These are the activations of a small neural network, seen along a few directions. Each row is one input.
In each table, some parts of the input vary, and every possible input appears once, in random order.
Descriptions start from the smaller parts, as in this example, which fits no table here: line(6) and (point or line(9) or (values(2) and ring(5))).
Shared parts are said once, and a part with two or three values counts as separate values.
In the rows, 128 means zero.

Other details of the inputs shift rows strongly along two fixed directions, in all tables alike. That doesn't count.

A family of inputs:
r1: [123 119  89 135 119 122 104 130 110 128 105]
r2: [121 144 101 144 123 118 107 131 124 122 130]
r3: [111 144 151 132 126 134 116 145 192 112 191]
r4: [163 169 182 103 114 132 163 131  89 135 128]
r5: [163 154 187  91 121 137 173 128  81 137 113]
r6: [114 114  95 134 137 119 113 126 119 123  92]
r7: [119 127  91 135 129 117 102 124 109 117 101]
r8: [167 169 182  98 114 135 173 132  72 142 117]
r9: [125  99  93 133 129 126 117 118 109 136  98]
r10: [116 117 113 135 136 124 117 130 141 121 117]
r11: [121 103  87 147 140 124 124 113 112 136 107]
r12: [110 117 153 138 128 140 124 139 214 129 205]
r13: [123 118  98 133 131 121 108 119 111 117 102]
r14: [157 139 182  99 129 138 175 122  94 142 119]
r15: [111 131 151 129 119 137 112 146 199 119 192]
r16: [106 122 158 143 138 137 123 133 224 116 211]
r17: [123 109 104 146 138 125 123 114 132 131 126]
r18: [114 147 149 135 112 135 112 152 197 122 202]
r19: [111 111  96 137 138 124 115 131 131 124 107]
r20: [167 170 171 106 113 132 170 132  68 144 116]
r21: [120 107 100 133 139 122 117 112 113 125  99]
r22: [123 111 108 131 124 128 114 127 128 130 121]
r23: [159 138 185 103 130 139 182 120  98 147 126]
r24: [117 114 101 137 136 122 114 127 128 121 103]
r25: [116 123 106 131 131 122 106 124 128 115 116]
r26: [121 106  89 146 139 121 119 110 113 134 105]
r27: [116 109  83 135 138 117 110 123 103 124  75]
r28: [152 142 192 105 131 138 174 122 120 141 142]
r29: [103 126 153 134 125 138 117 155 221 122 197]
r30: [114 156 146 146 121 129 111 146 199 113 205]
r31: [117 117 105 133 135 123 111 120 126 118 114]
r32: [120 107  95 133 127 125 116 132 117 136  95]
r33: [121 116 110 135 134 124 113 120 132 117 121]
r34: [162 163 188  98 117 134 165 130  92 132 125]
r35: [123  98  85 146 130 125 119 117 115 144 109]
r36: [124 132  85 146 114 121 103 134 117 133 123]
r37: [148 144 178 102 128 136 169 136 108 139 118]
r38: [123 136  93 138 125 117 105 126 106 121 106]
r39: [157 142 193 100 128 138 172 122 112 136 135]
r40: [119 110  93 136 135 124 112 119 114 122 104]
Description of these inputs: line(4) and (values(2) or line(8)).
- The inputs of r28 and r16 match in every part but the line(4) part. If r2 is changed in the same way as r28 into r16, which row does it become? => r30
- The inputs of r32 and r37 match in every part but the line(4) part. If r18 is changed in the same way as r32 into r37, which row does it become? => r8
- Change only the line(4) part in r40. List by row number the other rows that result. => r22, r31, r33
- Change only the values(2) part in r27. List by row number the other rows that result. => r6

A family of inputs:
r41: [139 168 133 130 109 125 122 138 113 125 144]
r42: [110 108  81 139 140 118 101 121 119 114  95]
r43: [125 134 139 122 128 128 127 136 140 122 133]
r44: [133 119 134 131 123 134 137 126 136 142 146]
r45: [130 127 143 124 135 131 140 122 131 129 131]
r46: [126 135 140 122 128 128 129 136 137 122 131]
r47: [100 102  58 155 130 119  85 130 140 122 113]
r48: [165 124 123 106 132 123 165 103  15 148  35]
r49: [133 119 133 131 124 133 138 126 135 142 146]
r50: [130 123 138 130 133 130 138 123 137 132 140]
r51: [107 134  49 163 118 111  70 131 123 112 122]
r52: [128 132 138 124 124 130 129 137 138 129 133]
r53: [130 124 139 129 133 130 139 123 136 133 139]
r54: [132 121 135 132 129 133 139 124 136 137 143]
r55: [129 136 146 116 128 129 130 131 130 119 128]
r56: [130 136 147 116 128 129 130 131 130 120 127]
r57: [127 127 142 124 133 130 133 127 140 123 135]
r58: [132 134 142 121 123 130 133 136 131 131 129]
r59: [127 128 142 124 134 130 133 127 139 123 135]
r60: [132 122 137 132 128 134 139 123 137 137 144]
r61: [124 132 143 120 133 129 130 130 139 118 132]
r62: [129 131 135 124 121 131 131 137 134 134 136]
- The inputs of r57 and r59 match in every part but one. If r56 is changed in the same way as r57 into r59, which row does it become? => r55
- What do these inputs look like to the network? => values(2) and (point or line(10))
